These are the activations of a small neural network, seen along a few directions. Each row is one input.
Each table varies a few parts of the input and shows all the possible inputs, shuffled.
A made-up example of a description, with smaller parts first: ring(5) and (point or (values(2) and line(4)) or line(9)).
Shared parts are said once, and a part with two or three values counts as separate values.
In the rows, 128 means zero.

Other details of the inputs vary at random and push rows far along two fixed directions, the same in every table; ignore that.
These rows show it; all are for the same input, with only those details redrawn:
[134 156 163 130  72 135 117 120 139  84 175 126 115 111 149 123]
[132 153 141 135 139 106 128 125 131 140 130 138 156 121 107 130]
[128 153 143 130 144 112 127 129 132 136 131 134 147 128 107 125]
[ 98 147 159  88 182 161 124 157 146 106 146  98  65 189 104  85]

Rows:
r1: [121 148 124 130 138 109 151 132 109 117 126 127 171 137 117 154]
r2: [ 80 109 122  75 218 183 145 186 139 134 124  61   7 201  94  58]
r3: [118 118 126 126  53 147 148 126 115 104 159  91 110 111 173 140]
r4: [136 151 124 130 144  99 133 134 125 130 137 138 146 110 101 139]
r5: [122 146  91 127 144 129 126 121 129 140 107 150 138  96 131 134]
r6: [116 111  95 124 148 130 113 126 135 124 104 145 139 116 137 146]
r7: [119 128 106 140 136 116 150 138 124 154 110 109 112  93 125 129]
r8: [139  92 119 147 122 111 130 117 112 161 107 113 139 132 131 134]
r9: [134 118 127 124 147 101 123 141 132 112 129 131 148 131 105 149]
r10: [130  91 136 133  53 137 113 135 123 102 148 106 101 106 165 128]
r11: [141 157 149 143 150 128 141 116 120 138 131 134 142 140 111 140]
r12: [142 139 129 124  67 163 122  97 132  99 157 149 100 117 169 113]
r13: [132 153 141 135 139 106 128 125 131 140 130 138 156 121 107 130]
r14: [133  95 142 141  57 140 114 125 131 106 148  99 107 112 175 120]
r15: [135 103 109 130 136 131 119 110 128 139 110 157 143 150 137 132]
r16: [146 139 116 137 140 147 139 101 122 159 111 159 146 127 139 129]
r17: [128 117 139 121 140 103 117 143 128 118 122 137 151 136 106 146]
r18: [127 102 104 123 129 125 110 129 129 137 103 161 155 127 131 136]
r19: [117 121 143 121 100 159 133 137 134 121 144  92  71 129 150  86]
r20: [138 121 121 145 123 117 148 112 111 171 112 119 130 113 122 118]
r21: [135 151 142 134 144 113 135 115 122 136 134 137 139 138 102 132]
r22: [136 140 113 120  69 158 116 119 136  88 162 143 100  96 163 118]
r23: [131 105 108 131 132 127 112 120 138 142 103 156 160 134 140 129]
r24: [108 131 105  95 180 153 124 146 131 150 100 143 107 155 106  96]
r25: [119 137 130 103 109 177 116 127 147 103 143 132  83 142 156  88]
r26: [130 150 136 126 136 101 127 136 122 136 129 144 150 115 102 136]
r27: [ 78 121 114  74 179 196 137 151 128 103 133 107  72 198 135  97]
r28: [126 104 116 122 189 155 127 126 129 154  97 143 126 183 129 125]
r29: [124 100 125 138  66 135 122 133 133  93 147  95  90  92 173 143]
r30: [146  98 128 154 129 125 136 117 110 166 105 110 142 134 142 144]
r31: [127 127 126 130 151  94 125 135 133 109 116 131 152 113 115 161]
r32: [143 127 148 147 147 122 131 122 124 123 121 132 151 157 117 155]
r33: [128 163 146 127  83 126 124 127 135  68 172 122  99  90 154 140]
r34: [141 122 140 141 137 102 126 118 125 124 123 139 158 148 109 152]
r35: [133 122 141 135 137 101 119 130 136 125 120 135 166 136 113 144]
r36: [133 106 115 121  71 153 104 122 140  76 157 141 109 112 169 134]
r37: [145 126 130 150 130 131 154 111 109 175 110 115 133 115 133 127]
r38: [133  88 103 142 125 107 130 139 121 152 113 110 138 111 123 139]
r39: [128 118 116 137 119 114 141 137 114 167 109 123 132  99 117 118]
Question: What do these inputs look like to the network?
Answer: values(3) and (point or (values(2) and line(6)))
Question: Changing only the values(3) part turns r37 into r11. The same change can be made to r38. Which row results?
Answer: r9
Question: List by row number the other rows that have the values(3) part in common with r22.
Answer: r5, r6, r12, r15, r16, r18, r23, r24, r25, r27, r28, r36
Question: Which other rows does r7 become when the values(3) part takes its other values? List them by row number.
Answer: r5, r33
Question: Which other rows does r4 become when the values(2) part takes its other values? List them by row number.
Answer: r9
Question: Start at r32 and move only the line(6) part, one step at a time. The first step leads to r34. Which rows follow, in order?
Answer: r35, r17, r9, r31

Rows:
r40: [129 134 115 139 174 102 144 129 120 182  94 130 160 124  96 128]
r41: [130 116 115 130 101 145 130 119 123 124 129 128 117 118 155 129]
r42: [126 134 124 139 177  89 145 137 117 170 101 120 165 130  85 141]
r43: [133 112 133 134 103 133 123 126 127 116 134 123 124 125 145 135]
r44: [133 138 136 125 107 137 118 119 134 110 143 144 132 128 138 126]
r45: [129 134 118 137 172  99 142 132 118 182  97 131 162 127  91 126]
r46: [131 140 126 125 110 143 126 117 130 110 140 144 126 122 144 131]
r47: [125 110 115 126 102 132 121 130 131 115 132 126 119 111 147 131]
r48: [134 137 143 127 112 129 119 122 133 102 144 138 132 129 136 136]
r49: [135 112 128 134 102 135 122 122 128 120 134 127 120 123 146 129]
r50: [126 137 125 121 111 130 116 128 137 100 140 143 128 115 137 132]
r51: [129 133 126 140 176  92 142 135 118 175  98 125 162 129  87 136]
r52: [132 133 121 140 175  95 141 132 120 179  98 129 159 127  88 130]
r53: [131 113 131 133 104 129 126 128 126 111 138 119 126 126 144 140]
r54: [132 115 122 133 102 142 124 119 128 124 130 128 120 121 153 127]
r55: [131 138 130 133 104 135 138 123 123 125 140 119 116 110 140 125]
r56: [126 135 130 129 104 122 127 135 129 116 143 117 117 103 132 127]
r57: [131 139 142 127 113 125 123 124 131  97 147 134 134 130 134 141]
r58: [136 137 138 128 111 132 118 119 135 106 144 142 129 127 136 130]
r59: [132 140 133 127 110 140 120 117 134 110 141 144 129 125 143 128]
r60: [ 77 102 137  61 219 203 124 175 145 115 122  76  12 238 111  59]
Question: What do these inputs look like to the network?
Answer: values(3) and (point or line(6))
Question: Changing only the values(3) part turns r46 into r55. The same change can be made to r58. Which row results?
Answer: r52
Question: Which other rows does r42 become when the values(3) part takes its other values? List them by row number.
Answer: r53, r57
Question: Which other rows does r43 become when the values(3) part takes its other values? List them by row number.
Answer: r48, r51
